A small network was shown many inputs. Here are its activations along a few directions, one row for each input.
Each table varies a few parts of the input and shows all the possible inputs, shuffled.
A made-up example of a description, with smaller parts first: one of 6 places along a line, together with either a single point or one of 9 places along a line or (one of 2 separate values, together with one of 5 places around a ring).
Shared parts are said once, and a part with two or three values counts as separate values.

Other details of the inputs shift rows strongly along two fixed directions, in all tables alike. That doesn't count.

A family of inputs:
row 1:  27  -1  20  17   4 -57  14  -8  23  39 -24  55  19  12
row 2:  24 -40  21  -2   7 -15  26 -38  10  19  19 -12  32  18
row 3:  46  -1  12  -1  16 -35  28 -29  13  35  17   8  22  11
row 4: -38  48  40  -9  20  47 -23  36 -30  -4  36  27 -38 -37
row 5:  25 -34  25   1 -21 -17  23 -30   8   9  11 -18  40  22
row 6: -23 -42 -73 -10 -10  29   5  14  12 -91 -22 -71  -5  31
row 7: -48  12  24   4  45  60 -32  17   1  16  25  12 -41 -24
row 8: -20 -14 -95 -20   8  21   0   7  16 -81 -27 -68 -11  28
row 9:  46  -5  -3  21  24 -36  28 -23  39  43   3  23  14  17
row 10: -47  44  51  -6  10  20 -41  40 -29   4   5  50 -33 -33
row 11:  31 -12   9  -9  25 -26  22 -48  14  41  18  -2  28  14
row 12: -17 -28 -70 -40  -2  24   6   4  -7 -85 -12 -87   0  26
row 13:  23  14   5   1  -2 -34   4 -23  11  30 -11   8  35   4
row 14:  19  19   5   1   2 -48  24 -23  15  30  19  23  24   9
row 15:  -6  -3 -89 -11 -14  11  17  36  11 -95 -30 -46 -12  25
row 16: -47   4  31  15  -2  56 -30  27  -2 -13  16   3 -26 -14
row 17:  17  16  -9  15   7 -49  24 -17  31  31   5  31  18  12
row 18:  51 -49   5 -16 -35 -19 -11 -46 -26  33   6  -7  20 -11
row 19: -24  -7  17  -1 -12  57 -68  13 -37  19  12  22 -47 -50
row 20:   -2   -7  -63  -31  -36   10   19   31  -16 -102  -14  -61    2   20
row 21:  34 -21  21   0 -26 -24  37 -16   5   7  12  -9  35  13
row 22: -36  34  27  11  10  49 -20  47  -9  -7  21  36 -42 -30
row 23:  23   0   6  26 -17 -52   5 -15 -15  51 -57  16   6   2
row 24: -42  45  54  12  -6  16 -46  23 -61  41 -23  28 -41 -45
row 25: -50  53  19   9  20  37 -50  31  -6  12  -5  29 -27 -37
row 26:  35 -25  10  23 -18 -26  38 -11  30  19   2   9  28  18
Each input here is: one of 2 separate values, together with either a single point or one of 4 places along a line or one of 8 places around a ring.
Changing only the choice among 2 separate values turns row 5 into row 16. The same change can be made to row 11. Which row results?
> row 8

A family of inputs:
row 27:  47  -8  12  10   5 -48  40 -27  28  36   9  25  34  20
row 28: -64  22  -7  -4  -7  59 -49  51 -34 -48 -16 -13 -51 -27
row 29: -69  40 -18 -11  17  56 -42  46 -24 -47  -6 -17 -50 -23
row 30: -76   6 -13 -34   3 103 -40  48 -31 -92  39 -55 -47 -22
row 31: -24  -1  79   7  46  62 -31 -13  -3  65  66  36 -25 -38
row 32: -30  35  69  27  29  28 -31  15   0  63  25  67 -30 -38
row 33:  41 -11  19  19  -4 -45  34 -24  28  40   2  28  34  17
row 34:  24 -34 -95 -19 -43 -26  15  -1  -5 -75 -53 -70  14  34
row 35:  16 -27 -99 -22 -31 -29  11  -6   3 -72 -54 -69  18  35
row 36:  43  -4  15   9   8 -54  39 -34  22  43   1  16  38  21
row 37:  59 -20  16   7 -17 -57  34 -37   7  45  -4  17  39  15
row 38: -26  43  76   7  22  19 -35   7 -23  62  31  60 -22 -44
row 39:  51 -15   1  15  12 -52  37 -34  34  47  -1  26  31  22
row 40:   9 -25 -56 -11 -40 -17  18  10  -3 -67 -39 -51  16  29
Changing only one part turns row 36 into row 29. The same change can be made to row 30. Which row results?
> row 31
Describe the family of inputs behind these rows.
> one of 2 separate values, together with either a single point or one of 6 places around a ring
Which other rows does row 33 become when the choice among 2 separate values takes its other values? List them by row number.
> row 32

A family of inputs:
row 41: -24  19 -42 -15 -35   2 -19  40 -37 -60 -36 -27 -23  -8
row 42:  17   4   5  13  14 -31   3 -16  16  34 -28  21  18   6
row 43: -35 -25 -26 -19   1  62  -9  21 -15 -68  10 -60 -22   7
row 44: -90  71   8 -23  35  87 -27  78 -14 -79  49  -3 -57 -30
row 45:  -2  13 -73 -28 -31 -20  -1  18 -28 -68 -52 -46  -7  12
row 46: -68  45  26  15  12  57 -45  55 -10  -9   6  34 -52 -34
row 47: -60  19   1 -22  11  75 -42  24 -28 -38  28 -32 -33 -30
row 48:  15  13  61  28  -9 -25   4  -1   5  55  -2  55  14 -10
row 49: -56  11  95   0  39  97 -49  25 -27  35  71  45 -55 -61
row 50: -23  -9 -81  -6 -13  -4  -1  20  12 -76 -44 -45  -6  26
row 51:  41  17  71  35  -6 -41  12 -16  -1  93   5  75  14 -20
row 52:  21  27  79  18  17 -51   6 -33  -3 104   9  73  23 -13
row 53: -27  28 -51 -12   2  13 -29  34 -19 -45 -42 -21 -31  -7
row 54:  62 -67 -65 -12 -21 -53  63 -55  36 -29 -23 -80  66  65
row 55:  16 -14  16  -6  12   8   1 -31   7  31  38   5  15  -4
row 56:  58 -37 -45   0 -47 -87  49 -32  16 -16 -49 -27  61  48
row 57:  35 -17  67   8  24   0   0 -43  19  84  61  51  14 -15
row 58:  45 -21 -47  11  -7 -67  32 -28  29  14 -34  -2  23  31
row 59:  -7   8 -53   7 -15   6  -3  28   0 -42 -31 -14 -21   3
row 60:  44 -55 -25   1  -7 -29  48 -45  26  -9   0 -54  44  46
row 61:  36 -28  81   9  24  -1   7 -42  15  90  64  52  17 -12
Describe the family of inputs behind these rows.
> either a single point or one of 8 places around a ring or (one of 2 separate values, together with one of 6 places around a ring)
Start at row 49 and move only the place on the ring of 8, one step at a time. The first step leads to row 61. Which rows follow, in order?
> row 57, row 55, row 47, row 54, row 60, row 43
